These are the activations of a small neural network, seen along a few directions. Each row is one input.
In each table, some parts of the input vary, and every possible input appears once, in random order.
A made-up example of a description, with smaller parts first: one of 6 places along a line, together with either a single point or one of 9 places along a line or (one of 3 separate values, together with one of 8 places around a ring).
Shared parts are said once, and a part with two or three values counts as separate values.
(in the rows, 128 means zero)

Other details of the inputs vary at random and push rows far along two fixed directions, the same in every table; ignore that.

Table:
row 1: [132 175 170 157 125  85 139 130 171  65 124 191 138]
row 2: [ 83 163 118 180 183 169 128  94 113 126 168  97  90]
row 3: [109 159 124 182 196 172 138 120 111 120 201 121  83]
row 4: [105 174 161 117 135  89 110  74 182  83  93 167 169]
row 5: [214  75 160  90  68  51 122 161 140 124 104 118  85]
row 6: [111 190 152 123 103 116 121 105 143  93  80 195 176]
row 7: [104 194 161 123 105 113 116  91 141  96  85 193 168]
row 8: [177  58 108 122 127 136 132 160  86 180 164  57  58]
row 9: [180  86 133  73  45  75 106 138 120 152  48 118 150]
row 10: [ 70 162  95 156 189 198 121 107 116 146 155 111 143]
row 11: [179  80 136  68  49  74 113 148 135 156  58 119 151]
row 12: [150  52  83  94 124 158 125 135  91 198 122  45 118]
row 13: [121 159 149 147 132  91 129 139 184  62 115 192 160]
row 14: [172  89 148  61  44  67 116 143 134 161  71 126 147]
row 15: [ 79 148  90 152 199 187 113  84 124 129 140  91 139]
row 16: [ 96 158 119 173 189 187 153 131 109 125 195 128  97]
row 17: [194  80 147  85  40  75 152 183 121 137  99 147 125]
row 18: [ 85 127  95 172 199 181 117 137 133 115 178 116 121]
row 19: [202  73 153  89  60  52 128 171 144 125  94 118 102]
row 20: [194  76 144  91  40  65 144 182 125 136  97 138 127]
row 21: [125 174 159 142 110 105 149 144 158  70 121 219 164]
row 22: [100 176 159 124 125  93 114 100 181  96  93 179 174]
row 23: [195  74 140  89  41  65 142 184 125 135  95 142 132]
row 24: [134  55  91  82 131 141 104 136 112 205 126  34 103]
row 25: [108 181 162 122 119  96 130  93 173  86 100 190 181]
row 26: [193  70 146  87  58  56 131 179 148 125  88 117 117]
row 27: [125 171 154 151 113  97 141 142 163  68 121 211 167]
row 28: [128 178 167 153 114  91 146 137 162  68 124 198 146]
row 29: [107 188 170 115 115 104 130  80 158  90  99 196 172]
row 30: [155  43  83 112 131 141 132 176 103 176 148  52  89]
row 31: [157  46  85 117 123 145 139 176  90 183 151  60  93]
row 32: [145  58  88  90 125 148 105 109  85 192 115  32 104]
row 33: [171  94 151  62  43  67 109 127 123 161  70 122 141]
row 34: [106 158 121 181 192 174 140 124 112 122 198 122  87]
row 35: [150  59  83  93 117 164 130 138  80 199 129  53 119]
row 36: [112 189 161 122 106 113 127  81 141  87  88 195 172]
row 37: [162  62 103 112 113 155 152 175  75 186 162  69  75]
row 38: [145 188 183 149 121  96 145 126 154  68 139 209 120]
row 39: [ 79 159  95 150 183 207 134  91  95 139 149 115 140]
row 40: [ 72 152 108 150 200 178 118  71 123 141 157  98 134]
row 41: [140  57  82  88 127 152 106 144 106 200 117  38 110]
row 42: [124 168 159 143 107 112 136 146 156  69 123 222 164]
row 43: [159  58  96 117 113 148 145 178  80 185 158  59  85]
row 44: [ 85 136  95 180 195 182 130 137 121 121 180 127 126]
row 45: [178  72 143  55  63  59 113 131 155 146  69 107 144]
row 46: [120 161 154 147 129  87 134 139 185  63 116 182 150]
row 47: [112 188 157 130 110 105 119  77 146  83  87 186 176]
row 48: [205  83 157  94  43  60 141 174 122 134 102 135 109]
row 49: [ 80 159 116 173 191 165 120  94 125 121 165  87  86]
row 50: [ 89 142 107 174 205 169 134 131 137 115 179 101  99]
row 51: [ 87 156 111 171 187 192 156 139 111 126 189 126 110]
row 52: [136  63  97  89 121 144 105 120  87 212 125  39 102]
row 53: [110 189 149 132 106 108 113 102 149  89  79 188 181]
row 54: [ 83 131  93 174 202 179 123 137 133 116 178 117 121]
row 55: [ 85 145 100 170 185 198 143 142 106 127 188 141 123]
row 56: [173  62 107 120 117 142 141 167  75 184 167  60  67]
row 57: [ 71 162  98 147 186 206 129 111 111 150 156 118 138]
row 58: [100 182 152 126 126 100  96  83 166  89  80 165 164]
row 59: [118 175 147 133 118 105 120  89 157  81  77 179 183]
row 60: [ 88 137  96 178 197 179 137 135 124 122 180 122 126]
row 61: [ 61 162 108 143 192 196 128 101 119 156 166 116 131]
row 62: [185  71 133  61  59  70 116 139 148 143  60 109 151]
row 63: [ 86 142 101 179 195 176 143 134 126 122 181 115 116]
row 64: [159  55  90 108 112 159 152 181  75 188 158  74  91]
row 65: [110 152 123 183 203 166 133 117 121 116 195 115  81]
row 66: [123 169 154 151 110  99 134 144 160  67 121 216 168]
row 67: [101 151 118 183 199 169 139 123 121 119 190 113  94]
row 68: [140  67  90  97 114 152 102 120  73 205 113  42 105]
row 69: [ 99 146 116 177 207 166 131 124 133 114 186 103  89]
row 70: [124 165 154 150 109 103 128 143 160  67 122 213 167]
row 71: [186 104 164  89  32  70 138 141 109 142  89 129  98]
row 72: [170  97 155  56  41  76 116 129 119 164  71 131 137]
row 73: [ 97 178 160 118 132  90  99  85 181  94  90 165 163]
row 74: [ 87 132  97 178 191 184 124 136 121 120 180 126 125]
row 75: [107 183 166 114 117 105 137  96 168  90 102 199 177]
row 76: [210  76 157  90  64  51 123 165 143 125  99 120  90]
row 77: [144  50  92  88 127 146 123 127  98 203 131  41 111]
row 78: [117 198 175 155 104  90 133 100 151  74 111 183 132]
row 79: [ 76 156  98 147 190 208 140 101 110 142 160 118 142]
row 80: [140  74  91  96 106 158 106 123  63 207 119  49 106]
row 81: [137 186 179 148 115  97 151 133 155  69 132 208 132]
row 82: [177  84 130  67  52  72  98 138 133 148  47 109 145]
row 83: [118 184 149 131 108 108 124  92 149  81  82 188 185]
row 84: [ 77 154 101 157 191 186 115  71 108 136 144  99 136]
row 85: [ 69 162 108 151 196 187 123  73 113 141 165 106 136]
row 86: [162  53  98 121 124 140 140 169  89 181 155  53  77]
row 87: [141 187 180 148 117  96 146 130 156  69 135 211 125]
row 88: [ 87 147 107 180 197 176 143 134 126 120 181 111 112]
Each input here is: one of 4 places along a line, together with either a single point or (one of 2 separate values, together with one of 5 places around a ring) or one of 11 places along a line.
- The inputs of row 70 and row 42 match in every part but the place on the line of 4. If row 34 is changed in the same way as row 70 into row 42, which row does it become? => row 87
- The inputs of row 72 and row 73 match in every part but the place on the line of 4. If row 29 is changed in the same way as row 72 into row 73, which row does it become? => row 4
- Which other rows does row 36 become when the place on the ring of 5 takes its other values? List them by row number. => row 29, row 39, row 75, row 79
- Which other rows does row 65 become when the place on the line of 11 takes its other values? List them by row number. => row 1, row 8, row 31, row 44, row 60, row 63, row 67, row 74, row 86, row 88
- Which other rows does row 82 become when the choice among 2 separate values takes its other values? List them by row number. => row 15
- Which other rows does row 22 become when the place on the ring of 5 takes its other values? List them by row number. => row 9, row 11, row 52, row 68
- Which other rows does row 37 become when the place on the line of 4 takes its other values? List them by row number. => row 28, row 50, row 86
- Which other rows does row 13 become when the place on the line of 4 takes its other values? List them by row number. => row 21, row 27, row 60
- Which other rows does row 11 become when the choice among 2 separate values takes its other values? List them by row number. => row 12

Table:
row 89: [ 47 161  83 191 237 243 152 107  91 143 222 104 112]
row 90: [ 94 214 152 183 159 122 135 123 180  40 129 233 176]
row 91: [144  81 108  76 118 132 128 123 118 170 104  77 134]
row 92: [124 180 175 150 133  85 126 122 176  67 120 189 127]
row 93: [114 167 142 162 137 118 140 130 157  73 123 188 164]
row 94: [171  91 144 108  88  80 132 142 133 136 112 108  97]
row 95: [168 110 151 102  89 103 135 151 118 149 128 128 105]
row 96: [107  77  65 162 200 200 128 142  83 173 196  26  75]
row 97: [133  92 101 126 149 170 144 136  82 190 178  58  80]
row 98: [136  92 136  71  88  89 106 131 151 162  89 119 156]
row 99: [174  92 138  71  18  70 111 161 115 158  47 124 140]
row 100: [100 216 169 177 151  92 123 117 201  20 121 226 163]
row 101: [165  91 122  90  76 106  98 104  91 162  78  93 130]
row 102: [172  91 138  92  69 106 141 163 109 143 116 146 124]
row 103: [ 70 164  97 161 209 204 120  68 115 134 155 100 136]
- What is each input in this table made of? => either a single point or one of 4 places along a line or (one of 2 separate values, together with one of 5 places around a ring)
- What sort of input is row 99? => a single point
- Which other rows does row 92 become when the choice among 2 separate values takes its other values? List them by row number. => row 94
